A small network was shown many inputs. Here are its activations along a few directions, one row for each input.
Each table varies a few parts of the input and shows all the possible inputs, shuffled.
Descriptions start from the smaller parts, as in this example, which fits no table here: values(2) and (point or ring(9) or (line(6) and ring(8))).
Shared parts are said once, and a part with two or three values counts as separate values.

Other details of the inputs shift rows strongly along two fixed directions, in all tables alike. That doesn't count.
To show where, the next rows are all for the same input, with only those details redrawn:
[-34  -5 -13  21 -32   5 -23  23  44   9 -40  17 -24   1  -8]
[-27   6   0 -23 -10 -14 -47  -6  18  14   2  26   5  52 -34]
[-20  -4  -8  20 -14   5  -1  25  26   1 -35   4 -22 -19   5]
[  1   9  10 -26  20 -14  -5  -3 -19   0  14   3   7  16  -8]
[ -7   0  -1   6   4  -2   9  17   3  -2 -18  -2 -13 -17   7]
[  0   8   9 -24  19 -14  -6  -1 -17   1  13   3   6  15  -9]
[  0   8   9 -24  18 -12  -6  -1 -16   0  11   2   6  14  -8]

Table:
r1: [ -1  -8 -10   0 -29  13  -7  -5  33  12  -7  -3  -1   6  -6]
r2: [  7   1   0  17  -4  -9   5  14  11   1 -25  -1  -2 -20  18]
r3: [-22 -13 -17  30 -41  15 -21   2  43   9 -29  13 -20  -6 -16]
r4: [  5  -8  -5  32  -8  10  15  13   7  -2 -26  -9 -12 -38  11]
r5: [ -1   5   9 -13  18  -7  -8  -2 -21   5  11   4  16  14  -6]
r6: [ -8  -9 -11  17 -24   7 -13  -7  23   7 -12   9 -12  -3 -15]
r7: [ 30   7   6  -3  12 -16   1 -25 -19   2  28   0  10   1  -5]
r8: [-17   7  -3 -35 -17  -7 -38  -5  30  21   3  14  11  58 -26]
r9: [ -8  -5  -3   5   1   4  17  11  -2 -10  -6  -1 -14 -19   8]
r10: [ -4  -6  -6  11 -10  15  27  19  12 -15 -20 -14 -10 -28  29]
r11: [ -7   4  -1 -22 -11 -19 -26 -13  14   4  10  19   3  36 -17]
r12: [ 11   6   1   5   3   1  20  10   1 -13  -2 -18 -15 -20  13]
r13: [-16   2   2 -12   3  -4 -32  -5  -1  10   6  17  18  39 -19]
r14: [  4  -9  -3  13   6  17  34   3 -18 -18   5 -12  -7 -33  20]
r15: [-16  -3  -8  19 -13   2  -2  24  26   3 -33   5 -24 -17   5]
r16: [ 10  -1   3  16  13  -1  23  18 -12  -5 -16 -14  -6 -35  18]
r17: [  1  -6   1  19  14  11  24  20 -15  -8 -15  -8   2 -30  26]
r18: [ 26   4   4  23   3  12  24  -5  -6  -2   2 -23  -7 -34  18]
r19: [ 10   1   1 -33  -5   0   1 -17   5   8  24  -7   9  24 -12]
r20: [  8  -4   3  15  16   0  23  17 -13  -5 -14 -12  -4 -32  19]
r21: [  7   4  10  -8  30  -2  26  10 -33 -11   7 -10   4 -15  18]
r22: [-20 -15 -13  36 -24  25  -2  16  23   2 -32   5  -5 -19   8]
r23: [ -4   5   7  -8  18  -4   6   8 -18  -3   3   0   1  -1   5]
r24: [-14  -2 -12  16 -34   8 -17   1  39   0 -13   4 -19   6 -12]
r25: [ -1   9   1  25  -3   6  15  24  16   1 -26 -13 -22 -28  24]
r26: [ 14   7   4  14   6  -2   8  14   3  -5 -14 -17  -2 -15  15]
r27: [  9   3   7  -9  23   1  30   2 -31 -13  15 -10  -4 -19  13]
r28: [-12  -7  -8  -5 -12   3 -10 -13   5  -1  11  12  -3  13 -19]
r29: [  3  -5   2  19  15   9  26  20 -16  -9 -15 -10   2 -32  25]
r30: [-25 -15 -19  30 -43  16 -22   2  42  10 -27  14 -18  -2 -17]
r31: [  8   2   7 -10  25   3  30   2 -33 -15  16 -10  -1 -17  15]
r32: [  8  -1   5 -11  11  -8 -11 -16 -18   6  16   3  18  16 -14]
r33: [  1  -1  -3 -12  -9   5  16  11  17   4  -4 -13 -10  -5   7]
r34: [-14 -10  -9  20 -20   9 -16   3  19   7 -20  11  -3  -3  -8]
r35: [-22  -9 -15  31 -38  10 -26  10  43  14 -37  14 -16  -3 -14]
r36: [ 10  19  15 -10  15 -11 -16  -8  -6  15  11  -6  14  24  -2]
r37: [ 16  13  10 -10  18 -10  10   7 -12  -9   4 -16   1  -2   9]
r38: [ 20   0   4 -11   1 -13  -6 -26  -9   1  21   3  15  10  -6]
r39: [  5  -7  -2   3   3  13   7 -13 -18  -5  14  -2   9  -5   1]
r40: [ 12   2   3 -22  12  -8   1 -22 -18  -2  29   1   3  13 -14]
r41: [  8   6   5 -30   3  -7  -8  -3   4  17   9  -6  19  30  -5]
r42: [ 14   0   3 -17  18  -6  16 -19 -29  -8  29  -5   4  -1  -4]
r43: [-10  -2   0  -8  10   6  12   2 -16 -10  13   3   1   3   5]
r44: [  5   1  -2  19  -2  -5  21  23  11  -8 -27  -7 -15 -35  28]
r45: [ 11   7  10 -27  22  -5  14   2 -22  -9  12 -15  21  10  17]
r46: [ 15  11   8 -14   8  -1  -2 -22  -9   2  29  -8   3  14  -6]
r47: [ -2   0  -7  14 -20  -5 -12  -6  24   5  -1  12 -16  -1 -10]
r48: [  1   6  -1  22  -6  10  18  15  17  -3 -17 -13 -25 -29  19]
r49: [ 11   2   0  36 -10  12  14  10  14   4 -22 -17 -12 -33  20]
r50: [-10  -8  -6   4 -13  12 -16 -15   5   4   8  12   7  15 -16]
r51: [-13  -4  -2  -7  -6   3 -33 -15   1  10  11  18  23  37 -23]
r52: [ -4   2   2 -24  12 -11  -3  -9 -15  -2  21   5   1  20 -12]
r53: [ 15  -7  -1   4   1  13  37   2 -11 -19   3 -21   1 -31  29]
r54: [  7   4   6  -4  15 -11  -1   3 -12   5  -2  -1   4  -3  -1]
r55: [  8  -1   1   0 -12 -10 -20 -10  13   7  -5  11  13  12  -6]
r56: [ 19  -2   7   6  21   4  22  -3 -32  -5   8 -12  12 -23  12]
r57: [  8  -1   1   5  13   1  31  11 -13 -12  -3 -12 -17 -33  16]
r58: [ -3  -3   2  10  17  10  30  24 -17 -14 -11 -11  -5 -29  27]
r59: [ 12  -1   5 -16  20   2  16 -19 -33 -11  32  -5   8   2   0]
r60: [ 17   0   1  -7   2  -8  12 -13  -8  -8  14  -2   0  -9   5]
r61: [-29 -10 -15  22 -40  16 -25  22  51   7 -45   9   0  10   6]
r62: [  3   0   3 -17  10  -1   0 -20 -20  -3  30   3   6  13 -12]
r63: [ -3  -4  -2 -14  -5  -3 -22 -27  -7   6  22  14  13  30 -25]
r64: [-10   2   5 -18   8 -13 -27  -7  -8   9   9  15  17  33 -17]
r65: [-36  -6 -14  21 -31   7 -24  24  45   8 -40  18 -22   3  -8]
r66: [-28 -10 -12  23 -19  19   5  21  24  -7 -25   7 -22 -18  10]
r67: [ 24   3   7 -25   7  -2   9 -11 -10  10  17 -15  21  13   0]
r68: [ 10  -2   3 -15  18   3  16 -18 -33 -12  32  -5   9   2   1]
r69: [ -8   5   7 -20  19  -3  -3   2 -20  -3  13   4  13  18  -1]
r70: [  6   5   2   0  -8  -3 -22  -9  12   4   4   0   9  22 -15]
r71: [ 24  -1   9 -16  16   2  13 -12 -26  -7  17 -17  31   4  15]
r72: [-12  -3 -12  23 -36  11 -24  -2  42   5 -17   5 -12   9 -15]
r73: [ 22  12   8  -5  21 -19  20  -3 -19  -7  19  -5  -5 -14  11]
r74: [-23   4  -4 -25 -14 -13 -41 -15  20  13  12  27  -2  51 -37]
r75: [  1  13   6  -9   1 -26 -38 -10   8  17   8  19  13  37 -19]
r76: [ 18  -1   6  -6  15   3  12 -20 -32  -4  26  -7  13  -4  -3]
r77: [ 19   9   8  -5   7 -21 -19 -20  -9   9  17   9  16  19 -12]
r78: [-21  -1  -5   7 -13  -1 -13  15  22   4 -23  10 -14   1  -8]
r79: [  9 -11  -6  21 -16  20  25   6   8 -11 -15 -18  -1 -34  26]
r80: [ -1   3   6 -12  20  -8   9   8 -19  -5   4   0   3  -2   5]
r81: [-10  -6  -4 -13  -5   8 -24 -24  -6   5  24  15  20  35 -21]
r82: [-22  -4  -8 -17 -22  -4 -42 -23  22  11  13  25   0  46 -41]
r83: [ 19  -3   7   5  22   6  22  -3 -33  -7  10 -11  14 -21  14]
r84: [ 18  17  12 -14  24 -29   1  -3 -20   1  18   1   6   8   4]
What do these inputs look like to the network?
> ring(6) and (point or ring(5) or line(8))
Changing only the ring(6) part turns r9 into r28. The same change can be made to r43. Which row results?
> r14
Changing only the ring(6) part turns r75 into r84. The same change can be made to r64. Which row results?
> r80
Changing only the ring(6) part turns r19 into r8. The same change can be made to r68. Which row results?
> r69
Start at r6 and move only the line(8) part, one step at a time. The first step leads to r3. Which rows follow, in order?
> r30, r63, r76, r50, r39, r81
Start at r36 and move only the ring(6) part, one step at a time. The first step leads to r49. Which rows follow, in order?
> r18, r46, r48, r25
Change only the ring(6) part in r35. List by row number the other rows that result.
> r6, r15, r40, r54, r74
Change only the line(8) part in r56. List by row number the other rows that result.
> r4, r22, r32, r34, r35, r51, r83

Table:
r85: [-24  -3  -3 -38  -8  -9 -32  -6  12   6   7  21  20  54 -18]
r86: [  2  19  19 -56  38 -31 -12 -11 -37   0  37   7  17  44 -18]
r87: [  0 -13  -2  23   6  22  18   3 -19  -7  -6  -7   6 -28  12]
r88: [-22   2  -2  22   0   1   4  32   9  -2 -30   4 -22 -20   8]
r89: [-15  -6  -8  36  -8   6   0  10   9   1 -20  10 -23 -26  -3]
r90: [  3  -7  -8   0  -5  -5  25   5   4  -8  -5  -2 -24 -31   8]
r91: [  1  16   3  16  -9  -5  -1  28  32   9 -33 -13 -22 -11  13]
r92: [ 15 -13  -7  27 -18  13   8   1  14   2 -21  -9  10 -26  15]
r93: [ 11   0  -4  19 -15  21  11   6  23   3 -14 -21  -2 -16  18]
r94: [ 18  -2   3  17   3  -3   9  13   1   1 -22 -10  15 -22  25]
r95: [ 42  24  18 -15  25 -16  21 -12 -19   2  24 -24  -5  -9  11]
r96: [-24  -3  -4  20  -5  16   4  27   9  -4 -28   1  -8 -14  17]
r97: [  6  13  11 -25   5 -37 -48 -14   4  20   5  20  25  48 -26]
r98: [ 16  -4   3   7  19  11  33 -10 -35 -16  24 -14  -4 -26   8]
r99: [ -5 -13  -9  37 -11  19   9  -1   1  -7 -10   1 -16 -30  -1]
r100: [ 22  -6   8 -17  29  12  43  -7 -45 -17  26 -23  15 -21  22]
r101: [-39  -2  -4  -2 -13   2 -53   0  16  14  -9  31  16  50 -25]
r102: [-39 -20 -22  -7 -49  16 -41  -6  49  11 -12  25   5  44 -27]
r103: [ 21  10  19  -6  55 -19  30   8 -60 -12  13 -12   7 -27  16]
r104: [-48 -16 -18  22 -46  29 -40   4  45  13 -23  24  -5  28 -22]
r105: [-21  -3  -8 -23 -22   4 -34 -29  15   5  27  20   3  49 -38]
r106: [ 10 -11 -12  35 -34   5  -8  -9  30   5 -20   3  -7 -22  -4]
r107: [ -1  13  11 -36  24 -19 -21 -27 -31   6  47  17  11  45 -32]
r108: [ -3  11  10 -58  22 -34 -22 -12 -18   3  28  16  17  52 -25]
r109: [ 14  -4  -5  32 -20  -9  -2   3  25   7 -26   3 -15 -30   4]
r110: [ 29  16  15  -7  26  -1  27  13 -15  -4   2 -34  12 -12  33]
r111: [-19  -6  -5  10  -6  14  13  28  12  -9 -26  -3 -10 -16  21]
r112: [ 14   4  -6  26 -23  15   9  -2  30   2 -10 -17 -21 -22   9]
r113: [ 23  11  14 -35  40 -17  31 -15 -48 -10  43 -10   1  -6   2]
r114: [ 14  -8  -5 -22   1   0  17 -21 -15 -12  30  -4   3   0  -5]
Changing only one part turns r98 into r88. The same change can be made to r106. Which row results?
> r97
What do these inputs look like to the network?
> ring(5) and (values(2) or line(4))
Change only the values(2) part in r95. List by row number the other rows that result.
> r109
Change only the line(4) part in r103. List by row number the other rows that result.
> r86, r88, r108

Table:
r115: [ -4  -2  -2 -34  -9 -11 -27 -17   9   7  17  14  20  45 -21]
r116: [ 44   8  14  -8  33 -17  27 -17 -41  -8  27 -17   9 -22   9]
r117: [ 21   1  10  -4  33   1  28 -13 -50 -14  32 -12  11 -18  10]
r118: [ 30   9  11 -25  21   0  16 -23 -28  -1  36 -21  17   9   3]
r119: [ 21  13  17 -11  42 -14  21   8 -41  -5  10 -13  14 -12  18]
r120: [ -2  -3  -2   0   4  13  17  -5 -11 -10  13  -7  -6  -9   5]
r121: [ 15   9   9 -20  14  -6  -1 -26 -22   3  36  -3   6  16 -17]
r122: [-19 -14 -15  15 -37   7 -24   8  42   9 -30  16   0   9  -5]
r123: [-19 -16 -16  53 -30  32   9  20  26  -4 -38  -1 -19 -39  14]
r124: [ 24  -4  -2  36  -3   6  31  10   3  -7 -22 -18 -11 -53  28]
r125: [ 21   2  10 -20  29   5  29 -13 -41 -14  36 -18  18  -3  14]
r126: [-13  13   7 -15   5 -15 -41  -4   3  15   4  18  17  45 -21]
r127: [-11  -4 -13  13 -41   7 -22   3  51   9 -22   6 -10  11  -7]
r128: [ -2  -7  -1  -2  10   2  19   1 -19 -11   5   0  -7 -18   4]
r129: [-22  -9 -15   0 -31   0 -19   3  38   5 -14  17 -14  13 -13]
r130: [-19  -7  -9  -3 -23  -7 -26  -5  25   7  -6  23  -8  19 -23]
r131: [-14  -7 -15  34 -40   7 -11  11  51   6 -35   9 -33 -19  -5]
r132: [  2 -16  -6  34   0  18  36  21  -9 -14 -28 -12 -10 -57  28]
r133: [ -1   3   1  22  10   1  30  31  -3  -9 -25 -11 -27 -44  25]
r134: [-24   6   0   3  -7 -10 -31   8  17  12 -15  20  -5  22 -17]
r135: [ -3 -17  -8  26  -6  19  30  21   2 -11 -27 -11  -5 -44  28]
r136: [-15  -9  -8   0 -24  -5 -36  -8  23  12  -9  24  11  28 -22]
r137: [-25   9   1 -19  -8 -10 -30   5  18   9  -2  16  -4  39 -19]
r138: [ 34   0  11 -15  35 -18  29 -11 -48 -11  25  -9  13 -20  10]
r139: [-24   8   0 -17 -10  -7 -33   8  23  11  -8  13   5  41 -13]
r140: [ 23  13  15 -21  36 -12  28  10 -32  -9  12 -22   9  -8  23]
r141: [ 14  -3  -6  23 -12   5  30  12  18  -8 -19 -17 -25 -44  20]
r142: [ -3   0  -2  26   2   8  21  34  11  -4 -38 -13 -12 -36  32]
r143: [  1   2   1  27   8   2  33  34   1  -9 -31 -15 -31 -53  28]
r144: [ 29   8  12 -14  23  -3   2 -26 -33   3  34 -10  24  10  -7]
r145: [-36 -19 -23  27 -42  25  -6  23  48   0 -40   9 -20 -12   4]
r146: [-28   6  -5   1 -18  -4 -22  18  34   9 -22  12 -17  18  -9]
r147: [-23   5  -1   0 -14  -3 -34  13  30  14 -23  12   4  29  -9]
r148: [  4   1   1  36  10   2  33  34  -2  -7 -35 -15 -26 -57  30]
r149: [ 10   4   8 -21  26  -3   9 -22 -39  -8  41  -1  10  11  -7]
r150: [ 21   8   7 -17  15   0  16 -19 -21  -2  31 -15   3   2  -1]
r151: [-15  -6  -2 -12  -1  -5 -24 -14  -6   3  12  20  10  28 -25]
r152: [ -2   5   2  -9  -5  -3 -33 -27   2  14  23  12   9  36 -32]
r153: [-10  -2   1 -16  -4   7 -28 -21  -3   5  22  11  24  43 -19]
r154: [ 11   1   8 -35  29  -8  19 -14 -40 -11  35  -5  13   8   0]
r155: [ 10   7   6 -23   0   0 -26 -29  -5  13  29   1  26  42 -21]
r156: [  2   4  -1 -15 -19  -8 -39 -21  22  14   8  12  18  45 -23]
Changing only one part turns r156 into r116. The same change can be made to r155. Which row results?
> r152
What do these inputs look like to the network?
> ring(6) and (values(2) or ring(5))
List by row number the other rows that have the ring(6) part in common with r150.
> r120, r129, r137, r141, r146, r154
List by row number the other rows that have the ring(6) part in common with r145.
> r115, r118, r125, r127, r139, r140
